Look-ups in named tables: a row name and a column name give one cell, copied from the table.

fef
|  | bego | bibamo | gukodit | vitam | daz | dedi | kar | ret |
|---|---|---|---|---|---|---|---|---|
| kav | 44 | 38 | 74 | 38 | 73 | 28 | 39 | 62 |
| rap | 58 | 60 | 61 | 64 | 39 | 37 | 30 | 41 |
| duvimid | 30 | 65 | 52 | 63 | 65 | 34 | 49 | 50 |
| nebo | 60 | 32 | 41 | 24 | 34 | 15 | 19 | 46 |
| kagevo | 37 | 40 | 45 | 44 | 34 | 49 | 35 | 36 |
| retaf | 32 | 31 | 30 | 34 | 37 | 61 | 51 | 34 |
| mumer | 44 | 39 | 53 | 35 | 57 | 28 | 41 | 52 |
| som | 37 | 29 | 28 | 30 | 38 | 57 | 47 | 31 |

What is the kar of mumer in fef?
41
What is the vitam of som in fef?
30
What is the bego of mumer in fef?
44
What is the vitam of duvimid in fef?
63
What is the vitam of kagevo in fef?
44
What is the gukodit of kagevo in fef?
45
What is the bibamo of retaf in fef?
31
What is the kar of nebo in fef?
19
What is the ret of kav in fef?
62
What is the dedi of kagevo in fef?
49
What is the vitam of mumer in fef?
35
What is the bibamo of nebo in fef?
32

sifis
         matamav  vadisev
tem          153      100
dusa          82      133
nonafir       69      133
vulevol      151      102
vulere        42      135
puz          105      131
lereb         15      136
dolutov      121      126
muvut        194       66
guz           28      136
mototat      164       88
nozizam       69      134
faru         148      105

vulevol, matamav -> 151
guz, matamav -> 28
mototat, matamav -> 164
lereb, vadisev -> 136
vulevol, vadisev -> 102
guz, vadisev -> 136
nonafir, vadisev -> 133
lereb, matamav -> 15
nozizam, vadisev -> 134
dusa, matamav -> 82
dolutov, vadisev -> 126
nonafir, matamav -> 69
faru, matamav -> 148
dusa, vadisev -> 133
vulere, matamav -> 42
faru, vadisev -> 105
mototat, vadisev -> 88
tem, matamav -> 153
nozizam, matamav -> 69

nesi:
        fibekel  gizuv  pum  rezu
bub          82     81   78    77
mib          81     81   74    81
pel          99    194   37    68
mamag        82     82   64    80
rezo         97     90   51    43
fazu         85    188   42    59
vul         100    108   54    45
zit         106    115   71    27
koza        100    196   35    70
tetelu       80    193   41    62
malim        98     94   44    45

pum of pel is 37
pum of zit is 71
fibekel of koza is 100
fibekel of bub is 82
rezu of pel is 68
gizuv of pel is 194
pum of fazu is 42
pum of mib is 74
rezu of bub is 77
rezu of vul is 45
rezu of mamag is 80
fibekel of mib is 81
rezu of koza is 70
rezu of tetelu is 62
fibekel of vul is 100
rezu of mib is 81
gizuv of mib is 81
gizuv of fazu is 188

Table dov
	gugubu	silunir	tuvi	debor
mifasu	1.900	5.535	5.752	6.956
fon	2.828	3.870	6.357	7.815
dukas	5.653	5.806	2.871	2.371

gugubu of fon = 2.828
silunir of dukas = 5.806
silunir of mifasu = 5.535
tuvi of fon = 6.357
debor of mifasu = 6.956
gugubu of mifasu = 1.900
gugubu of dukas = 5.653
tuvi of dukas = 2.871

rivuza:
columns: pomezub, rofurop, fuzop
sofofom: [4012, 4278, 5998]
nem: [1213, 4245, 3908]
kenu: [7052, 4862, 6518]
guba: [8052, 4233, 2537]

What is the fuzop of guba in rivuza?
2537
What is the fuzop of sofofom in rivuza?
5998
What is the pomezub of sofofom in rivuza?
4012
What is the rofurop of nem in rivuza?
4245
What is the pomezub of guba in rivuza?
8052
What is the fuzop of kenu in rivuza?
6518
What is the fuzop of nem in rivuza?
3908
What is the rofurop of kenu in rivuza?
4862
What is the rofurop of guba in rivuza?
4233
What is the pomezub of kenu in rivuza?
7052
What is the rofurop of sofofom in rivuza?
4278
What is the pomezub of nem in rivuza?
1213

gafida:
,nekab,rizari
zazo,62,105
zileka,225,130
sabu,189,123
sidu,151,117
bunut,92,110
mim,115,112
bam,55,103
kelo,164,122
boget,202,129
rigari,146,119
gara,74,106
mebu,66,105

What is the nekab of boget in gafida? 202
What is the nekab of sabu in gafida? 189
What is the nekab of sidu in gafida? 151
What is the nekab of rigari in gafida? 146
What is the rizari of sabu in gafida? 123
What is the rizari of zazo in gafida? 105
What is the nekab of bam in gafida? 55
What is the nekab of gara in gafida? 74
What is the rizari of boget in gafida? 129
What is the nekab of zileka in gafida? 225
What is the rizari of bunut in gafida? 110
What is the rizari of rigari in gafida? 119
What is the nekab of bunut in gafida? 92
What is the rizari of mim in gafida? 112
What is the rizari of zileka in gafida? 130
What is the rizari of bam in gafida? 103
What is the rizari of kelo in gafida? 122
What is the rizari of gara in gafida? 106
What is the nekab of mebu in gafida? 66
Which row has the largest rizari? zileka

fisa =
          nak  bezez   mobu    kom    dem  disimu
ril       233   2515   2409  -1664   3234    2409
ror       157   4226    201   1066  -3302     201
nel      4969  -2683   5363   1447   6877    5363
zatevu    457    197   -839   3632    -73    -839
paza    -2082   4409  -3363   1257  -5020   -3363
gub      2801   2186   2067   2292   3275    2067
fogez    -605   1506    372    234  -3267     372

paza, disimu -> -3363
ril, kom -> -1664
nel, nak -> 4969
gub, nak -> 2801
fogez, disimu -> 372
zatevu, kom -> 3632
fogez, bezez -> 1506
ror, disimu -> 201
gub, mobu -> 2067
gub, disimu -> 2067
paza, mobu -> -3363

fidabu =
         fimuziz  zukob  fediri  mef  musova
fofez         89     34      40   41      49
nifitu        34     34      40   41      31
feb           41     34      40   64      19
tik           41     35      40   25      49
tanivig       41     34      40   32      54
pegiga        41     22      40   49      49
fogepo        41     34      40   41      83
pur           71     34      40   41      66
gamozuv       12     34      40   41      49
lesog         41     26      40   70      49
takuli        77     60      40   41      49
tup           41     34      40   76      48
tos           19     34      40   41      49
veb           41     34      40   41      75

zukob of tup: 34
fimuziz of fogepo: 41
musova of takuli: 49
musova of lesog: 49
mef of tup: 76
mef of lesog: 70
musova of gamozuv: 49
musova of pur: 66
fimuziz of nifitu: 34

salomav =
         kugi  bili  kuvivok  lubu  purapav
rir       124   129       95   123      109
meb        82   164      128    82      126
kul        89   127       97   175       54
fego       84   105      158   167      122
runod     130    79      141   126      134
vuf        99   136       90   130       87
gan       117   120       95   126      122
nulik      87    98      182   200      117
gilotum   120   127       91   125      125
nubif      95   138      103   103      120
barare     62   121       88   143       80
sas       118   115      111   107       90
num       134   137      119   121      134
zube      101   105      102   116      110

What is the kugi of runod in salomav?
130
What is the kugi of nubif in salomav?
95
What is the bili of vuf in salomav?
136
What is the kugi of gilotum in salomav?
120
What is the kuvivok of nulik in salomav?
182
What is the kuvivok of rir in salomav?
95
What is the lubu of num in salomav?
121
What is the kuvivok of gan in salomav?
95
What is the purapav of gilotum in salomav?
125
What is the lubu of gilotum in salomav?
125
What is the kugi of rir in salomav?
124
What is the purapav of zube in salomav?
110
What is the kugi of nulik in salomav?
87
What is the lubu of zube in salomav?
116
What is the kuvivok of nubif in salomav?
103
What is the kuvivok of gilotum in salomav?
91
Which row has the largest lubu? nulik

nolar:
|  | tapope | pefisom | kan | kem | kav | mezuvol | gak | kob | mesuged |
|---|---|---|---|---|---|---|---|---|---|
| kefu | 383 | 819 | 643 | 451 | 497 | 478 | 479 | 738 | 254 |
| bebize | 500 | 619 | 512 | 430 | 407 | 374 | 638 | 519 | 262 |
| lomot | 493 | 899 | 520 | 426 | 484 | 343 | 544 | 829 | 637 |
| pesug | 734 | 775 | 567 | 520 | 829 | 475 | 823 | 621 | 619 |
| fanip | 491 | 879 | 637 | 526 | 586 | 199 | 898 | 728 | 717 |
| zirobom | 543 | 768 | 620 | 387 | 575 | 771 | 483 | 681 | 781 |
| gazomus | 445 | 6 | 365 | 752 | 432 | 558 | 565 | 347 | 634 |
| vuv | 180 | 742 | 318 | 376 | 265 | 429 | 407 | 849 | 820 |
| zoka | 734 | 575 | 560 | 750 | 785 | 846 | 466 | 581 | 650 |
| bosok | 309 | 748 | 390 | 248 | 208 | 323 | 597 | 659 | 570 |

lomot, pefisom -> 899
bebize, mezuvol -> 374
bebize, pefisom -> 619
kefu, gak -> 479
kefu, mesuged -> 254
pesug, tapope -> 734
pesug, mezuvol -> 475
vuv, kob -> 849
lomot, kav -> 484
lomot, kob -> 829
fanip, gak -> 898
bosok, pefisom -> 748

